A small network was trained on invented records. Each row is its activation on one of them, seen along a few directions.
After each row come some of the record's fields: Git, Loto, Zasu, Fisul, Rulu, Fiv, Gem, Vuzoz.
Not every record has every field; a missing one is written none.
Other fields move the rows too, some of them a lot.
In the rows, zero is written as 500.
Random noise pushes rows far along 23 fixed directions. That doesn't count. These rows show it; they differ only by the noise:
[338 628 495 359 718 680 621 326 381 588 291 411 573 319 435 654 420 337
 504 673 174 629 601 570 488 546 578 504 382 500 372 691 415 481 504 418
 437 427 536 377 250 400 901 379 627]
[580 553 428 667 456 531 450 517 347 527 514 477 558 538 554 483 348 668
 382 445 556 489 512 427 286 540 387 590 404 554 605 551 510 640 463 319
 698 401 599 417 600 396 585 570 460]
[587 505 769 574 566 508 588 622 473 466 544 453 801 707 427 487 523 583
 504 495 674 167 498 647 637 542 382 421 548 643 421 499 679 351 474 362
 347 651 558 398 437 386 541 535 667]
[526 396 610 479 320 324 490 501 596 553 699 604 209 583 633 482 509 265
 751 425 657 324 411 447 526 546 700 579 736 566 526 432 517 586 506 628
 472 485 398 757 447 689 372 538 548]
[596 516 413 418 470 439 729 471 625 324 515 334 440 535 494 480 708 450
 622 280 636 443 546 783 438 643 543 560 632 568 641 443 428 344 669 644
 479 495 539 557 639 532 501 464 620]
[646 641 577 527 464 442 375 492 302 370 370 624 689 528 593 410 508 705
  95 578 553 431 440 414 650 564 260 702 383 508 539 697 590 469 585 512
 527 554 335 469 432 228 671 488 582]
[440 596 319 673 325 541 644 519 680 512 582 283 490 596 390 621 596 421
 634 506 567 471 592 787 461 454 455 385 605 483 480 372 466 589 457 330
 156 664 684 670 643 470 522 453 388]
[760 531 607 598 421 382 623 632 513 392 363 572 692 630 700 575 576 600
 606 232 240 208 550 630 446 684 509 644 663 368 462 625 319 571 798 417
 654 398 680 635 644 415 648 420 746]
[441 561 384 650 456 538 349 550 693 690 526 359 401 409 468 739 275 377
 664 635 346 500 773 518  44 456 459 462 422 444 477 345 518 583 432 338
 384 529 715 547 630 483 618 533 425]
[627 557 879 262 741 309 336 566 747 536 513 922 562 480 431 495 503 335
 645 553 326 533 535 340 419 360 618 545 580 346 438 797 493 635 628 657
 488 316 412 499 391 462 112 652 601]
[396 188 485 778 366 462 327 630 682 403 443 303 512 687 321 782 618 367
 456 500 510  93 329 654 340 603 343 467 684 691 722 317 625 555 379 345
 530 721 578 603 636 491 223 651 529]
[318 513 648 605 498 459 317 313 568 498 505 528 400 502 676 522 472 473
 245 415 499 277 492 380 663 491 414 658 577 380 522 468 653 464 521 779
 608 734 471 605 359 550 437 412 509]
[372 332 388 483 560 523 856 701 745 375 491 794 442 551 724 399 489 511
 714 559 552 472 496 655 386 536 784 506 664 783 579 726 537 449 459 744
 273 388 579 341 452 627 458 479 620]
[307 213 625 685 255 544 717 474 246 478 513 230 615 561 524 650 418 656
 750 369 654 630 418 672 567 407 650 835 487 662 484 402 330 257 295 584
 427 561 621 530 495 142 272 575 415]
[656 428 603 596 373 357 746 511 289 604 515 587 719 539 435 798 379 583
 418 386 485 525 172 535 549 682 355 545 466 302 557 707 461 823 339 180
 662 337 462 588 544 380 533 575 511]
[559 522 774 507 525 485 420 371 327 444 266 338 448 421 351 651 470 510
 466 673 371 433 470 436 487 504 454 563 527 443 518 549 527 496 697 550
 404 543 446 333 431 293 600 181 591]
[461 472 661 553 536 465 654 423 675 496 435 592 587 326 700 576 392 251
 541 532 333 414 525 493 360 515 542 498 521 499 539 625 545 744 455 785
 427 635 684 515 257 414 574 326 576]
[516 430 565 344 531 312 505 600 584 719 520 567 417 256 413 701 343 344
 652 458 353 556 650 424 159 599 464 472 322 420 464 587 509 539 476 621
 534 584 542 553 393 585 593 559 595]
[268 422 436 343 507 373 366 523 742 459 499 570 441 225 659 738 493 549
 543 425 328 652 667 440 381 511 580 431 483 287 456 346 494 308 494 808
 595 750 402 744 424 495 490 450 581]
[486 545 581 672 549 577 571 276 542 407 561 468 425 661 483 501 711 536
 362 539 661 295 277 579 810 486 465 359 820 192 477 504 664 644 559 282
 478 415 488 439 567 614 375 502 510]
[730 669 492 503 436 514 609 408 585 513 639 525 725 523 643 514 461 233
 367 556 563 550 408 590 649 571 318 566 411 331 499 559 509 694 304 401
 374 417 477 751 426 369 698 571 444]
[592 390 632 485 576 617 721 336 419 715 550 293 517 427 548 515 511 379
 463 750 657 584 456 510 785 490 393 423 410 183 289 464 647 451 305 500
 216 488 504 573 333 563 650 501 407]
[537 626 527 465 649 541 416 468 568 739 403 477 458 615 649 554 427 400
 398 561 463 385 681 429 355 552 586 715 631 770 628 406 443 493 537 582
 724 348 491 809 522 595 531 492 456]
[375 858 460 535 489 542 185 458 714 220 699 612 616 632 622 349 521 516
 421 243 446 477 611 459 590 341 497 480 599 477 554 457 432 583 567 591
 577 705 524 664 457 350 415 340 462]
[617 555 720 516 562 547 648 417 311 398 547 271 681 620 494 487 496 564
 425 535 841 382 418 669 631 610 397 677 532 641 592 505 635 252 447 502
 376 502 426 417 432 236 591 494 614]

[442 731 564 605 406 434 382 477 774 418 527 802 407 408 577 677 479 520
 424 804 630 502 532 488 386 348 563 509 772 400 550 429 621 520 547 532
 437 433 421 418 588 349 401 517 534] => Git=f2, Loto=e1, Zasu=j1, Fisul=l1, Rulu=t9, Fiv=c1, Gem=u5, Vuzoz=k3
[225 321 388 464 296 337 301 786 656 772 601 720 240 644 347 818 406 594
 593 547 458 479 426 308 568 438 631 223 650 645 472 227 514 556 325 390
 540 677 238 896 595 881 297 376 332] => Git=f2, Loto=e1, Zasu=j1, Fisul=l1, Rulu=t9, Fiv=c2, Gem=u2, Vuzoz=k3
[139 633 237 481 663 691 316 319 369 407 479 236 324 537 474 560 508 796
 364 497 503 698 548 530 588 481 536 528 532 399 541 467 518 317 533 387
 462 530 331 519 550 450 556 387 430] => Git=f1, Loto=e1, Zasu=j1, Fisul=l2, Rulu=t9, Fiv=c1, Gem=u4, Vuzoz=k3
[630 514 541 575 334 477 568 612 429 476 596 559 621 514 508 612 355 619
 339 355 628 580 413 469 495 552 309 746 373 467 611 491 409 352 347 609
 732 454 539 458 552 357 528 464 449] => Git=none, Loto=none, Zasu=none, Fisul=none, Rulu=none, Fiv=c1, Gem=u2, Vuzoz=k3
[468 403 511 367 907 647 616 381 661 537 343 654 429 296 530 444 602 253
 272 701 402 502 411 371 418 563 489 335 547 453 626 750 629 718 460 708
 722 337 565 271 238 755 501 511 573] => Git=f1, Loto=e1, Zasu=j1, Fisul=l2, Rulu=t9, Fiv=c1, Gem=u1, Vuzoz=k3
[538 460 510 483 474 471 619 860 390 561 537 592 283 487 326 606 592 664
 379 444 626 330 474 414 536 767 345 489 650 432 508 626 480 178 573 648
 682 589 535 360 386 792 774 292 690] => Git=f2, Loto=e1, Zasu=j1, Fisul=l1, Rulu=t9, Fiv=c2, Gem=u2, Vuzoz=k2
[570 360 837 455 470 233 359 650 493 558 514 596 417 450 471 371 479 399
 650 440 541 241 654 395 287 466 451 707 430 666 470 707 616 410 642 883
 360 778 563 450 304 424 308 606 668] => Git=f1, Loto=e2, Zasu=j1, Fisul=l1, Rulu=t1, Fiv=c2, Gem=u6, Vuzoz=k3
[621 363 506 609 353 559 647 333 536 622 421 362 464 271 698 369 641 339
 450 542 570 514 634 429 538 398 484 454 438 427 377 215 446 556 489 748
 627 599 746 579 444 574 563 504 383] => Git=f2, Loto=e1, Zasu=j1, Fisul=l1, Rulu=t9, Fiv=c1, Gem=u6, Vuzoz=k3
[564 418 532 616 432 504 304 270 651 432 419 370 454 607 836 406 484 335
 633 418 297 293 566 509 547 433 639 585 576 414 456 235 486 626 660 491
 502 429 532 694 696 547 409 499 464] => Git=f1, Loto=e2, Zasu=j2, Fisul=l2, Rulu=t8, Fiv=c1, Gem=u5, Vuzoz=k3
[827 354 380 533 273 401 781 627 495 532 632 468 455 517 521 535 399 438
 746 340 479 605 398 600 380 634 416 524 352 259 494 563 368 642 451 370
 404 272 622 532 717 598 608 490 445] => Git=none, Loto=none, Zasu=none, Fisul=none, Rulu=none, Fiv=c2, Gem=u2, Vuzoz=k3
[531 370 523 429 489 404 582 694 560 457 618 553 474 473  96 605 690 327
 425 446 504 530 272 584 640 572 181 427 441 170 508 857 528 503 387 598
 304 689 528 430 335 603 362 564 531] => Git=none, Loto=none, Zasu=none, Fisul=none, Rulu=none, Fiv=c2, Gem=u3, Vuzoz=k3
[480 656 492 454 588 508 256 495 649 392 587 560 301 546 852 486 481 594
 432 780 604 426 557 406 657 544 561 488 750 275 473 411 727 322 584 621
 190 545 205 727 462 523 684 299 585] => Git=none, Loto=none, Zasu=none, Fisul=none, Rulu=none, Fiv=c2, Gem=u2, Vuzoz=k3
[627 668 313 423 140 396 508 836 468 414 786 870 394 467 212 429 272 343
 758 223 392 641 486 426 262 521 460 510 213 618 466 712 202 577 442 354
 628 372 601 194 512 583 757 471 537] => Git=f1, Loto=e1, Zasu=j1, Fisul=l2, Rulu=t3, Fiv=c1, Gem=u6, Vuzoz=k2
[328 209 581 495 481 551 539 317 333 529 347 206 646 468 482 523 502 518
 525 447 355 558 459 544 752 431 503 512 252 505 337 355 492 370 396 542
 401 699 495 540 420 416 430 484 422] => Git=f2, Loto=e1, Zasu=j1, Fisul=l1, Rulu=t3, Fiv=c2, Gem=u4, Vuzoz=k2
[472 670 573 542 483 591 520 641 717 350 667 725 496 645 350 526 506 442
 488 534 577 428 332 435 624 397 539 199 782 561 610 460 499 668 428 503
 547 505 524 364 448 636 441 118 460] => Git=f2, Loto=e1, Zasu=j1, Fisul=l1, Rulu=t9, Fiv=c1, Gem=u1, Vuzoz=k2
[429 205 563 432 674 596 398 390 397 486 378 210 363 540 202 573 593 405
 504 323 290 375 353 444 567 582 431 372 445 395 543 450 499 464 551 472
 762 496 530 327 512 779 371 388 523] => Git=f2, Loto=e2, Zasu=j1, Fisul=l2, Rulu=t9, Fiv=c1, Gem=u4, Vuzoz=k2
[219 532 375 355 452 684 400 703 311 345 572 395 541 583 169 621 491 622
 515 546 470 943 337 435 800 356 524 424 451 615 560 552 245 341 252 571
 326 681 311 596 287 310 457  98 284] => Git=f2, Loto=e2, Zasu=j2, Fisul=l2, Rulu=t3, Fiv=c2, Gem=u4, Vuzoz=k3
[298 314 321 473 559 478 563 545 472 766 650 218 347 605 696 458 381 651
 743 197 493 525 724 580 467 580 601 588 409 438 385 420 505 292 435 607
 357 660 578 876 570 790 471 586 390] => Git=none, Loto=none, Zasu=none, Fisul=none, Rulu=none, Fiv=c2, Gem=u1, Vuzoz=k3
[381 169 691 429 477 350 531 492 645 583 450 379 372 216 496 839 561 308
 690 765 518 528 426 478 456 557 616 339 641 359 467 281 614 451 373 723
 288 725 370 714 329 481 364 483 557] => Git=f2, Loto=e2, Zasu=j2, Fisul=l2, Rulu=t3, Fiv=c1, Gem=u6, Vuzoz=k2
[511 427 808 496 528 289 384 368 410 763 343 573 600 432 669 593 395 569
 478 738 545 405 549 395 501 440 580 554 512 522 377 426 731 591 538 456
 378 558 302 693 488 365 362 739 530] => Git=f2, Loto=e1, Zasu=j1, Fisul=l1, Rulu=t9, Fiv=c2, Gem=u1, Vuzoz=k3
[773 570 451 490 255 489 272 516 622 170 648 409 428 523 555 398 457  73
 709 505 529 434 449 521 230 535 538 625 524 760 752 298 387 544 501 552
 537 403 472 544 551 299 580 427 562] => Git=none, Loto=none, Zasu=none, Fisul=none, Rulu=none, Fiv=c2, Gem=u4, Vuzoz=k2
[381 823 325 605 426 635 440 318 622 612 621 370 614 566 471 595 488 398
 227 587 593 523 584 631 680 416 331 508 456 472 448 274 544 449 298 306
 435 616 485 744 540 431 634 560 300] => Git=f2, Loto=e1, Zasu=j2, Fisul=l1, Rulu=t2, Fiv=c1, Gem=u3, Vuzoz=k3
[591 605 485 393 716 445 281 673 730 519 535 430 588 357 449 817 586 714
 228 855 660 776 520 358 412 545 293 235 641 159 638 305 645 458 373 512
 388 605 218 894 554 351 367 396 357] => Git=f1, Loto=e1, Zasu=j2, Fisul=l1, Rulu=t3, Fiv=c2, Gem=u2, Vuzoz=k3
[452 571 707 363 679 355 549 313 485 791 407 385 666 740 399 505 616 789
 502 170 451 477 669 598 861 374 541 506 473 363 267 351 481 406 723 434
 504 559 407 814 743 657 121 585 362] => Git=f2, Loto=e2, Zasu=j1, Fisul=l2, Rulu=t3, Fiv=c2, Gem=u4, Vuzoz=k3
[535 235 667 504 414 498 404 330 655 390 436 484 684 400 560 577 223  86
 509 496 334 445 350 510 534 490 364 608 125 527 536 351 631 514 266 643
 437 522 482 261 477 409 498 545 500] => Git=f2, Loto=e1, Zasu=j1, Fisul=l1, Rulu=t9, Fiv=c2, Gem=u4, Vuzoz=k3
[384 664 495 528 482 561 595 391 577 472 570 674 536 369 678 411 501 426
 433 546 430 439 511 418 687 428 534 173 535 378 330 521 593 734 482 517
 462 698 574 474 240 573 786 274 558] => Git=f2, Loto=e1, Zasu=j2, Fisul=l1, Rulu=t9, Fiv=c2, Gem=u2, Vuzoz=k3
[592 538 606 533 199 361 560 416 548 333 685 475 455 524 637 476 262 379
 815 262 526 521 389 499 490 492 645 497 467 563 588 302 432 696 506 607
 372 555 448 560 576 409 519 143 437] => Git=f2, Loto=e2, Zasu=j2, Fisul=l2, Rulu=t3, Fiv=c2, Gem=u1, Vuzoz=k3
[508 508 433 628 457 539 425 296 421 298 414 392 392 542 572 423 571 408
 488 396 412 431 386 540 400 523 556 720 592 519 678 592 406 664 640 479
 636 341 559 435 581 375 410 523 519] => Git=f2, Loto=e2, Zasu=j2, Fisul=l2, Rulu=t3, Fiv=c2, Gem=u4, Vuzoz=k3
[484 507 497 646 353 428 485 705 362 516 570 741 332 442 460 366 567 857
 415 534 759 460 496 240 383 383 507 265 633 597 511 534 566 658 577 520
 707 648 571 329 449 565 424 414 493] => Git=f1, Loto=e1, Zasu=j1, Fisul=l2, Rulu=t9, Fiv=c1, Gem=u2, Vuzoz=k3
[753 580 510 603 496 549 411 515 417 598 681 336 399 593 561 280 336 407
 521 454 490 452 576 431 502 546 235 649 285 168 400 701 557 576 501 470
 197 472 662 494 485 577 702 443 394] => Git=none, Loto=none, Zasu=none, Fisul=none, Rulu=none, Fiv=c2, Gem=u5, Vuzoz=k3
[280 352 704 678 140 294 386 566 452 560 391 629 432 553 284 674 598 597
 597 314 362 178 518 507 580 346 572 596 599 625 308 373 412 367 672 491
 660 809 599 461 555 489 237 587 585] => Git=none, Loto=none, Zasu=none, Fisul=none, Rulu=none, Fiv=c1, Gem=u3, Vuzoz=k3

Which values does each new row have?
[382 520 383 649 432 403 463 429 428 581 366 271 421 442 633 529 503 524
 630 531 417 419 735 680 184 525 528 718 485 598 491 623 524 595 653 475
 185 699 652 669 535 268 540 681 556] => Git=none, Loto=none, Zasu=none, Fisul=none, Rulu=none, Fiv=c2, Gem=u2, Vuzoz=k3
[441 283 559 395 430 292 828 483 561 729 481 747 367 342 414 679 454 282
 684 465 405 574 421 632 412 550 586 700 413 368 405 798 471 506 431 626
 440 351 550 407 454 654 359 823 590] => Git=none, Loto=none, Zasu=none, Fisul=none, Rulu=none, Fiv=c1, Gem=u4, Vuzoz=k2
[369 577 634 644 571 488 453 491 641 370 420 545 693 442 610 537 504 502
 455 435 336 312 556 457 381 437 522 295 658 580 590 500 549 784 563 664
 572 809 707 518 342 371 430 248 555] => Git=f2, Loto=e2, Zasu=j1, Fisul=l2, Rulu=t3, Fiv=c1, Gem=u6, Vuzoz=k2
[693 751 718 457 515 410 405 414 697 479 460 700 605 390 691 445 432 490
 556 440 294 468 710 343 455 332 551 350 519 273 375 382 475 701 756 650
 599 537 610 508 537 462 555 230 537] => Git=none, Loto=none, Zasu=none, Fisul=none, Rulu=none, Fiv=c1, Gem=u4, Vuzoz=k3
[545 508 637 490 568 388 825 423 479 704 410 346 513 458 276 689 340 376
 479 381 412 563 461 620 357 613 350 635 384 480 661 741 479 690 471 698
 330 562 641 492 478 519 445 277 390] => Git=none, Loto=none, Zasu=none, Fisul=none, Rulu=none, Fiv=c2, Gem=u6, Vuzoz=k2
[393 521 491 536 492 528 315 434 631 509 348 674 598 431 476 435 609 577
 337 677 410 575 663 457 558 222 475 519 401 447 322 432 516 405 543 508
 487 547 526 391 570 390 281 778 422] => Git=none, Loto=none, Zasu=none, Fisul=none, Rulu=none, Fiv=c2, Gem=u6, Vuzoz=k2
[710 360 555 508 578 626 627 473 208 354 610 248 529 579 388 347 426 862
 627 533 824 965 343 496 453 349 488 669 379 332 642 607 441 356 406 489
 392 137 488 217 713 214 147 512 272] => Git=none, Loto=none, Zasu=none, Fisul=none, Rulu=none, Fiv=c1, Gem=u3, Vuzoz=k3
[509 593 493 551 562 598 301 542 524 312 585 181 618 492 433 542 628 378
 464 446 535 358 504 493 373 560 386 250 653 609 683 299 503 610 465 494
 636 827 596 688 344 351 583 289 556] => Git=none, Loto=none, Zasu=none, Fisul=none, Rulu=none, Fiv=c1, Gem=u3, Vuzoz=k3
[648 494 600 366 361 285 186 611 594 493 508 630 458 493 637 421 551 440
 482 415 379 347 625 324 624 530 420 555 422 394 364 376 506 393 671 704
 495 708 325 810 468 569 543 452 577] => Git=f2, Loto=e2, Zasu=j1, Fisul=l2, Rulu=t9, Fiv=c2, Gem=u4, Vuzoz=k2
[408 407 656 498 571 456 335 506 354 685 477 170 286 416 251 512 716 570
 421 541 700 387 587 306 494 457 416 261 649 562 522 286 587 479 586 686
 593 923 523 662 316 639 354 320 427] => Git=f2, Loto=e1, Zasu=j1, Fisul=l1, Rulu=t9, Fiv=c1, Gem=u5, Vuzoz=k3
[582 319 549 561 572 512 540 446 228 765 198 349 516 517 464 355 562 764
 223 616 500 489 568 346 605 471 378 505 354 564 422 467 564 517 604 536
 532 537 512 500 580 628 451 482 319] => Git=f2, Loto=e1, Zasu=j1, Fisul=l1, Rulu=t9, Fiv=c2, Gem=u6, Vuzoz=k2
[540 381 339 494 382 479 534 264 574 438 430 569 473 380 751 471 460 189
 604 458 300 523 432 604 503 589 592 678 326 376 404 496 436 612 493 352
 525 230 482 465 596 523 645 841 587] => Git=f2, Loto=e1, Zasu=j1, Fisul=l1, Rulu=t3, Fiv=c2, Gem=u4, Vuzoz=k3
[343 555 640 549 563 454 582 569 553 372 614 649 950 465 306 585 643 617
 281 335 588 384 446 691 662 506 242 442 396 378 356 671 624 302 344 390
 570 786 601 317 321 249 387 851 685] => Git=f2, Loto=e1, Zasu=j1, Fisul=l1, Rulu=t9, Fiv=c1, Gem=u4, Vuzoz=k2
[687 556 542 502 648 679 310 622 348 463 535 265 703 630 359 399 411 504
 384 650 467 614 473 393 593 457 216 414 307 412 530 624 515 592 370 422
 235 579 519 517 384 338 611 275 344] => Git=none, Loto=none, Zasu=none, Fisul=none, Rulu=none, Fiv=c1, Gem=u6, Vuzoz=k3
[342 460 555 565 564 431 446 373 564 531 563 712 388 420 696 550 290 795
 510 473 536 570 491 333 413 387 614 401 513 251 470 488 705 597 515 508
 621 412 458 301 622 584 320 511 480] => Git=f2, Loto=e1, Zasu=j1, Fisul=l1, Rulu=t9, Fiv=c1, Gem=u4, Vuzoz=k3
